Each row below holds a small network's activations on one input, seen along a few directions.
In each table, some parts of the input vary, and every possible input appears once, in random order.
Descriptions start from the smaller parts, as in this example, which fits no table here: one of 6 places along a line, together with either a single point or one of 11 places around a ring or (one of 3 separate values, together with one of 5 places around a ring).
Shared parts are said once, and a part with two or three values counts as separate values.
In the rows, zero is written as 128.

Other details of the inputs vary at random and push rows far along three fixed directions, the same in every table; ignore that.
These rows show it; all are for the same input, with only those details redrawn:
[224 167 176 137 169 183 148 192  78  77  85]
[ 74 125 109  46 108 100  98 226  97 171 153]
[154 115 240 157 129 158 178 181 108 122  63]
[104 115 193  92 102 128 132 229  95 170 118]
[165 164  52 102 192 133 132 129 110  52 102]
[ 42  68 186 134 111  93 181 131 156 147  64]

Rows:
x1: [ 99  86  73 167 154 113 186  54 184  47  52]
x2: [189 152  35 145 173 166 112  90 150 153 154]
x3: [165 134  31  61 135 115  75  71 150  94 201]
x4: [229 177 185 186 210 215 116 154  96 148 126]
x5: [ 61  92  66 190 179 110 143  30 212 150 115]
x6: [ 42  68 186 134 111  93 181 131 156 147  64]
x7: [247 191 178 192 113 153  95 172  71  96 134]
x8: [107 134  97  89  29  77  68 175 102 212 190]
x9: [144 148 234 165  68 174 168 110 133 169 118]
x10: [ 77  47 156 139  57 117 185 116 171 166  64]
x11: [178 167  26 142 122  97  88 100  97  86 163]
x12: [111  71  68 167 141 117 197  46 173  62  57]
x13: [ 46 171 144  69  91 110  84 156 105 197 191]
x14: [ 91 101 146  49  88 104  47 181 123 170 238]
x15: [ 34 115 201 166  78 118 158  75 169 162 121]
x16: [ 68 126 106 169 118 116 172   8 176 103 115]
x17: [ 96 178   5  88 143  48  50 105 106 112 173]
x18: [183 152 110 104 199 132  90  73 126  53 163]
x19: [103  91 138  50  76 112  63 175 118 178 238]
x20: [174 146  30 149 189 161 109 103 136 142 172]
Describe the family of inputs behind these rows.
> one of 4 places along a line, together with one of 5 separate values
The inputs of x7 and x14 match in every part but the choice among 5 separate values. If x8 is changed in the same way as x7 into x14, which row does it become?
> x3
Which other rows does x13 become when the choice among 5 separate values takes its other values? List them by row number.
> x4, x6, x17, x18
Which other rows does x10 become when the place on the line of 4 takes its other values? List them by row number.
> x1, x6, x12

Rows:
x21: [117 101 151 150 111 138 134 129 138 150 129]
x22: [128 155 108 112 136 128 118 144 112 122 138]
x23: [178 136 178 146 121 152 150 146 114 111 104]
x24: [115 129 101 109 129 122 113 138 131 146 160]
x25: [121 127 114 101 120 112 122 130 120 118 131]
x26: [195 144 190 151 124 180 133 156 105 123 132]
x27: [110 106 169 135  84 116 121 150 130 165 141]
x28: [107 125  85 108 137 112 114 117 135 149 150]
x29: [192 147 168 156 120 158 125 157 101 126 129]
x30: [ 96 119 105 105 135 104 115 108 137 133 149]
x31: [118 122 117 125 117 105 116 117 129 123 142]
x32: [195 147 164 145 121 166 126 153 104 135 131]
x33: [112 119 106 117 137 120 124 135 135 139 123]
x34: [185 177  89 126 154 148 107 115 113  88 141]
x35: [178 171  65 119 182 145 120 118 112  75 119]
x36: [100 106 167 137 128 118 158 114 145 136  97]
x37: [136 114 109 165 150 124 167  65 154  86  78]
x38: [100 128 129 112 104 118 122 156 123 151 130]
x39: [105 127  71  94 141 108 109 134 135 131 143]
x40: [161 142 194 162 140 150 149 135 109 107 101]
x41: [145 121 185 136 133 143 132 152 122 127 109]
x42: [111 115 134 126 123 125 123 135 138 162 137]
x43: [ 84 102 127 119 126 108 143 122 149 133 122]
x44: [117 120 120 129 114 136 129 125 137 139 141]
x45: [ 74  97 120 116 100  93 143 118 151 152 119]
x46: [179 159  72 119 153 134 112  89 122  74 142]
x47: [198 146 178 146 143 171 119 147 110 112 135]
x48: [125 126 120 108 116 136 126 161 118 135 135]
x49: [129 133 110 105 117 112 106 159 106 120 144]
x50: [114 104 147 156 114 114 151 123 135 132  94]
x51: [106 126  93  94 141 112 114 136 128 114 141]
x52: [ 95  98 151 144 117 115 137 109 154 155 124]
x53: [123 150 119 122 128 128 112 132 119 150 153]
x54: [118 127 167 132  96 130 124 155 125 164 137]
x55: [ 89 101 120 124 124 112 150 103 150 121 108]
x56: [181 134 173 170 120 155 134 143 108 129 115]
x57: [194 170  67 118 155 145 111 113 114  89 149]
x58: [103 121 175 137 110 128 139 160 118 170 120]
x59: [135 150 155 119 115 142 120 182  95 156 141]
x60: [112 104 164 153 125 131 148 105 152 133 119]
x61: [104 118  90 115 132 124 119 143 133 131 133]
x62: [100 121 127 141 120 118 144 111 141 129  93]
x63: [139 115  98 155 161 129 156  36 164  66  98]
x64: [131 143 118 120 111 132 104 149 116 153 149]
x65: [129 117 126 161 159 126 159  58 160  94  96]
x66: [151 145 118 105 114 130 108 143 116 139 161]
x67: [114 108 152 146 112 113 151 123 137 122 100]
x68: [115 140 133  99 112 120 105 164 106 137 142]
x69: [120 115 124 152 164 119 164  61 151  80  82]
x70: [ 94 139  78 113 127 111 100 122 130 154 161]
x71: [102 132 130 125 125 115 117 112 129 137 144]
x72: [172 133 178 155 138 162 151 152 116 114 102]
x73: [120 123  94 108 129 132 123 144 120 131 134]
x74: [137 134  95 117 137 135 111 137 124 137 154]
x75: [116 134 157 115 102 127 110 150 114 150 149]
x76: [115 118 156 117 121 127 127 157 131 145 123]
x77: [115 132 107  93 128 122 109 165 110 154 143]
x78: [128 136 101  85 127 130 109 159 105 119 152]
x79: [ 85 107 155 143 110 110 151 112 149 132  96]
x80: [ 98 129  78 100 137 108 108 115 138 146 153]
x81: [184 165  79 119 169 147 102 117 122  92 149]
x82: [110 112 129 143 116 108 148 118 140 122 100]
x83: [107  96 181 151 120 125 145 109 149 138 119]
x84: [126 136 108 167 160 124 153  50 155  87 105]
The inputs of x31 and x49 match in every part but one. If x29 is changed in the same way as x31 into x49, which row does it become?
> x82
The inputs of x35 and x80 match in every part but one. If x39 is changed in the same way as x35 into x80, which row does it become?
> x52
Describe the family of inputs behind these rows.
> one of 2 separate values, together with one of 4 places along a line, together with one of 8 places around a ring
Which other rows does x51 become when the place on the ring of 8 takes its other values? List them by row number.
> x25, x40, x41, x49, x68, x69, x78
Start at x47 and move only the place on the line of 4, one step at a time. The first step leads to x81. Which rows follow, in order?
> x52, x42
Start at x73 and move only the place on the line of 4, one step at a time. The first step leads to x48. Which rows follow, in order?
> x55, x78
Which other rows does x48 become when the choice among 2 separate values takes its other values? List them by row number.
> x44
Which other rows does x42 become when the choice among 2 separate values takes its other values? List them by row number.
> x33
